A small network was shown many inputs. Here are its activations along a few directions, one row for each input.
Each table varies a few parts of the input and shows all the possible inputs, shuffled.
Descriptions start from the smaller parts, as in this example, which fits no table here: line(6) and (point or line(11) or (values(2) and ring(8))).
Shared parts are said once, and a part with two or three values counts as separate values.

Other details of the inputs vary at random and push rows far along two fixed directions, the same in every table; ignore that.

Table:
R1: [ -7  -3   3   4   3 -17   5   2  -6  -5  -5   0  -8  -6  -1]
R2: [ -8  11   0   6  -7 -12   0   1  -7  -9  -9  -3  -1   2  -1]
R3: [  3   3  -3 -10   0   8   2  -6   9   8   2   1   2  15  -9]
R4: [ -8  11   1  10  -1 -11  -5  -2  -7  -6  -5  -7   1  -4   1]
R5: [ 17 -13  -9  -9  -6  10  -6   5  -1   9   7  -4  -1   1   6]
R6: [ 17 -12 -10  -7  -8   7  -6  -1   1  14   9  -7  -2   2   0]
R7: [ -3  -2   2   7   4  -6   0   3 -11 -10  -5   0  -2 -12   9]
R8: [ -8  11   3   8   1  -5  -5   3 -10  -9  -5  -3   4  -4   6]
R9: [ 8 -8 -4 -6  9  7  0 -6  8 13 10  0  1 -2 -8]
R10: [ -3  -1   0   9   3 -12  -2  -2 -11  -7  -3  -3  -4 -11   4]
R11: [ -7   3   5  -3  -3  -8   4   6  -8 -13  -9   4   0  -3  11]
R12: [ -6  -4   5   2   4 -12   5   7  -7  -9  -7   4  -6  -7   5]
R13: [ 6  3 -2 -2  8 14 -6  0  5  8  7  0 11  6 -5]
R14: [ 11   0  -7  -8  -9  12 -10   5   0  10   6  -7   5   8   3]
R15: [ -6  -1   3   2   0 -15   8   0  -8  -4  -8   3  -9  -5   2]
R16: [  8  -3  -8  -4  -3  10   1  -6   7   4   6   1  -2  10 -10]
R17: [ 12  -1  -9  -6 -11   8  -9  -1   4  14   6 -11   3   9  -3]
R18: [ -5  -2   5  -1   2 -11   8   6  -9  -8 -10   6  -7  -6   7]
R19: [  6  -4  -7 -13   0  15  -1   2   3  -3   2   7   6   8  -1]
R20: [  3   3  -2   7 -12 -15  -7   4 -13   1  -4 -12  -8  -6   5]
R21: [ 8 -9 -3 -9 11 10  0  0  6  8  7  3  3 -3 -3]
R22: [  6 -10  -5  -8  12   9   2   1   8   9   4   6   2   1  -2]
R23: [ 5  5 -6 -6 -1 16 -5 -2  5 -1  5  5  7 11 -3]
R24: [  3  -6  -3 -13   7  11  -1   2   7   1   3   6   4   7  -2]
R25: [-11   9   5   5   0 -15   0   1  -3  -5  -7  -4  -3   1  -3]
R26: [  7  -2  -3  -3   7   7  -2  -7  11  13   9  -3   1   2 -11]
R27: [10 -8 -7 -7  2 14 -1 -2  3 -2  5  8  1  3  0]
R28: [10 -8 -9 -5  0 11 -1 -8  5  3  8  5 -1  5 -6]
R29: [ 6 -9 -6 -6 10  5  2 -5 10 13  7  3  0  2 -8]
R30: [ -2  -2   5   9   8  -9   0   6 -10  -5  -5   0   0 -14   6]
R31: [ -6   5   2   3  -3  -4  -3   5  -9 -15  -7   5   1  -7  10]
R32: [-11   9   7   3   1 -10   0   6  -5  -8  -7   1   0   1   2]
R33: [ 5  4 -7 -3 -4 12 -5 -8  8  3  5  1  4 12 -8]
R34: [ 10  -9 -10  -7  -1  10   3  -5   4   4   6   4  -2   6  -7]
R35: [ 10 -10  -7 -11   1   7   6  -6   6   6   6   4  -3   9  -5]
R36: [ 3  4 -1 -7  8 12 -5  0  8  9  7  0  9  5 -5]
R37: [ 9 -2 -7 -2 -2 12 -2 -9  8  3  8  2 -2  9 -9]
R38: [  3   4  -2 -12   2  12   1   0   6   5   1   6   4  14  -4]
R39: [ -7   4   4   6   2 -17   3   1  -4  -5  -6  -3  -9  -2  -4]
R40: [ -6   4   6   7   6  -6  -4   7  -9  -6  -6   0   5 -11   8]
R41: [ -9   5   7   2   6  -8  -3   7  -6  -5  -6  -1   3 -13   7]
R42: [ -6   6   4   4   0 -16   6   0  -7  -4  -9   0 -10   0  -1]
R43: [ -2   0   3  11   6 -14  -1   1  -9  -1  -3  -3  -2 -12   1]
R44: [ 5  4 -7 -9 -2 14 -2  1  4  0  3  4  7 13 -5]
R45: [ -3   6   4  13   5 -15  -3   0  -7  -1  -3  -6  -3  -8  -2]
R46: [ 6 -4 -5 -8  6 17 -5 -1  2  0  5  2  8  2  2]
R47: [ -9  11   5   1  -5  -9   3   5  -7 -10  -8   2   1   3   7]
R48: [ -6  11   5  12   3 -13  -5   0  -6  -2  -6  -7   3  -5  -2]
R49: [-12  11   6   6   5 -10  -1   6  -3  -3  -7  -1   3  -4   4]
R50: [ -9   4   7  -3   0  -8   4   6  -8  -9 -10   6  -2  -4   9]
R51: [-11   4   5   2   7  -9   0   7  -4  -5  -8   2   2  -9   8]
R52: [  5   2  -5 -10  -2   9   1  -7   9   5   4   0   3  16  -8]
R53: [ -9  12   6   7   2 -15  -4   0  -3  -1  -5  -7   1  -7  -2]
R54: [-11  11   4   8   3 -16  -1   1  -1   0  -8  -5   0  -3  -2]
R55: [ 9 -3 -6 -8  0  8  4 -8  8  6  6  1 -3 13 -8]
R56: [ 13  -7  -8 -12  -7  12  -9   6  -1   7   6  -4   5   3   8]
R57: [ -2  -2   3  -1  -1 -11   8   5  -9 -11  -9   5  -6  -5   9]
R58: [-36 -31  60  69 -71  39  35 -29  56   9  33 -10 -10 -25  16]
R59: [ -7   6   3   8   6 -18   1   0  -3   0  -6  -3  -5  -6  -2]
R60: [ 10 -10  -8 -10   1  13   3   1   2  -1   3   7   0   5  -2]
Each input here is: ring(6) and (point or ring(9)).
The inputs of R26 and R9 match in every part but the ring(6) part. If R16 is changed in the same way as R26 into R9, which row does it become?
> R34
Change only the ring(9) part in R32. List by row number the other rows that result.
> R8, R13, R23, R36, R38, R44, R47, R49
Which other rows agree with R60 in the ring(6) part? List them by row number.
> R5, R7, R12, R18, R21, R22, R27, R30, R57
Which other rows agree with R31 in the ring(6) part? List them by row number.
> R11, R19, R24, R40, R41, R46, R50, R51, R56

Table:
R61: [-22 -17  33  45 -43 -15  16  -1   1  -2   4 -14 -18 -35  25]
R62: [-31  -6  36  41 -44  -9  15   4   5 -13  -2  -9  -8 -23  25]
R63: [ 1 -2  1 -7  7 15  0 -2  7  4  5  4 10  3  1]
R64: [12 -9 -8  2  1  3 -6 -7  5 17 10 -9 -2 -3 -6]
R65: [-13  23   0   6  13 -34 -10  15 -30 -17 -22  -1   1 -13   9]
R66: [  2   1  -4 -12  12 -14   0  11 -14  -7 -12   6  -2  -3   8]
R67: [ 13 -12  -6  -3  -4  15  -4   0   0   3   8  -1   2  -3   2]
R68: [ 1  6 -4 -5 -5  9 -5 -8  9  7  5 -4  5  9 -7]
R69: [ 2  2 -4 -1 -2 10 -6 -3  9  7  6 -4  8  8 -5]
R70: [  3   6  -2   1  -1   7  -6  -5  10   8   6  -6   6  13 -10]
R71: [  7  -8  -2 -10  -3   8   6  -1   5   5   2   4  -2   9  -3]
R72: [ 17 -15 -10  -1  -4   8  -4  -5  -1   9  10  -5  -5  -3   1]
R73: [ 6  0 -6 -8 -9 13 -3 -4  4 -1  5  1  2  8  0]
R74: [-29 -15  40  42 -54  12  28  -8  27  -1  10  -4 -11 -16  18]
R75: [ 1  1  2 -4  9  7  3 -6 13  8  4  3  3  8 -9]
R76: [  0   1   0  -2   8   3   4  -9  13   8   7   1   1   8 -15]
R77: [  4 -13  -2 -10   3  11   4   2   8   3   4   6  -1   1   0]
R78: [  2   5  -5 -10  13  -7  -3  11 -20 -16 -11   7   3  -4  11]
R79: [ 9 -5 -5  0  2  9 -6 -3  5 11  7 -5  5 -3 -5]
R80: [  5  12  -7   1  13 -19 -11   4 -15   0  -7  -9   1  -4  -6]
R81: [  3   7  -7  -7   9  -7  -7  12 -20 -13  -9   6   2  -3   8]
R82: [  6 -12  -3 -10   1   7   6   0   7   4   5   6  -1   3  -2]
R83: [ 7 -7 -3 -7 -2 12  5 -5  4 -1  3  8 -1  9 -4]
R84: [  2  10  -8 -11  -1 -14  -8   7 -15  -7 -10  -3  -2   2   5]
R85: [ 7 -7 -2 -9 -3 15 -1  6  4  5  6  5  4  3  5]
R86: [-1 -5 -2 -5  9  9  1 -5 12  5  5  4  2  2 -7]
R87: [  1   9  -3   0   0   5   1  -8  11   8   4  -2   1  16 -15]
R88: [ 14 -13  -5  -6  -4  11  -4   4   1   9   7  -3   1  -3   3]
R89: [  0   3   1  -1   4   6   4 -10  11   8   4   0   0  14 -15]
R90: [ 2  5  1 -1  4 11 -3 -2  9  8  7  0  7  8 -7]
R91: [-22  47  -3   8  17 -75 -16  18 -55 -32 -41 -12  -9 -13   6]
R92: [  6 -10   0 -13   2  16   3   5   3   2   5   6   5   2   8]
R93: [ -4   9  -7  -5  17 -20  -3   2 -12  -6 -10   2   0  -2  -6]
R94: [  1  -1  -1  -4   3   7   3  -8   9   7   3   3   2   9 -10]
R95: [ 12  -4  -6   4   2   0  -5  -9   6  18  11 -12  -3   2 -11]
R96: [  6 -10  -4  -7   2  11   5  -4   6  -2   6   9   0   3  -3]
R97: [ 1 -3  0 -6  9  9  3 -4 12  6  3  6  5  3 -4]
R98: [  1   5  -5  -2  -1   8   1  -6  10   7   3   0   3  12 -10]
R99: [-32  -4  35  45 -43  -6  15   1   3 -18  -2  -7  -7 -24  25]
R100: [ -5  12  -4  -3  20 -19  -4   3  -9  -6  -9   1  -3   0  -8]
R101: [  2  11 -10  -5   4 -12  -2   5 -17 -12 -12   4  -3   5   1]
R102: [ -3  15  -2  -6  19 -13  -5   6 -14  -7 -10   0   5   2  -1]
R103: [  2   3  -5  -9  14 -11   0   8 -15 -14 -12   9  -2  -4   7]
R104: [  5 -12  -3  -8   4  14   3  -1   6  -3   5   9   0   1  -1]
What do these inputs look like to the network?
> line(4) and (values(2) or ring(9))
The inputs of R64 and R72 match in every part but the line(4) part. If R97 is changed in the same way as R64 into R72, which row does it become?
> R103
The inputs of R90 and R85 match in every part but the line(4) part. If R75 is changed in the same way as R90 into R85, which row does it become?
> R66
Change only the values(2) part in R64. List by row number the other rows that result.
> R79
Change only the ring(9) part in R103. List by row number the other rows that result.
> R73, R78, R81, R83, R96, R99, R101, R104

Table:
R105: [ 24 -39  -1 -10 -21  67  11 -25  57  40  44   3   4  18 -19]
R106: [-3  7  0  2 14 -4  0  3 -4 -3 -4  6  2 -3 -2]
R107: [  6   1  -6  -3  -3  -3  -7   9 -10  -5  -4  -3  -2  -3   7]
R108: [ -1   8  -9 -10  19 -17  -1   3 -10  -4 -11   4  -2   2  -2]
R109: [-4  3  0  0 13 -8  1  1 -2 -6 -3  2  1  0 -4]
R110: [  0   5  -5 -11   6  -4  -5  11 -12 -12  -9   7   1   2   7]
R111: [ 0 -1  3 -3  1 -2  7  5 -6 -7 -6  6 -3  3  5]
R112: [  2   0  -4   3   8 -11  -6   0  -6   0  -1  -7  -2  -4  -5]
R113: [  2   1  -6   0   5 -14  -2  -1  -5   4  -3  -5  -5  -3  -1]
R114: [-59 -14  75  74 -65   3  37  -9  30 -12   9  -8 -11 -44  34]
R115: [-5 -3  4 -2  1 -4  6  0  1 -3 -3  6 -6 -3 -2]
R116: [ 6 -4  0  2 -5 -6  2  4 -9 -1 -1 -2 -5 -1  5]
R117: [ 31 -25 -17 -24  -4  57  -5 -11  35  33  31   2  16  24 -14]
R118: [  6  -1  -7  -3  -5  -3  -4   1 -12  -7  -2  -1  -1  -4   7]
R119: [ -5  29  -6  -6  15 -19  -8  -1  -7  -5 -14  -2   4  15 -15]
R120: [ 2  1  3  2  0 -3 -5  1 -4  4  2 -8  1 -7  4]
R121: [ -1   1  -4  -8   1   0   0   2 -10 -13  -7   7   0   0   7]
R122: [ -5  21  -4   5   0 -13  -8  -5  -3   3  -3 -11   0  11 -13]
R123: [-2  4 -4 -8  6 -4 -4  9 -9 -6 -8  5  6  0  5]
R124: [  7   7  -9   1  15 -12 -10   4 -15   2  -6  -3   0  -4  -3]
What do these inputs look like to the network?
> values(2) and (point or ring(9))
The inputs of R119 and R122 match in every part but the values(2) part. If R121 is changed in the same way as R119 into R122, which row does it become?
> R118
Change only the ring(9) part in R114. List by row number the other rows that result.
> R106, R108, R109, R110, R111, R115, R121, R123
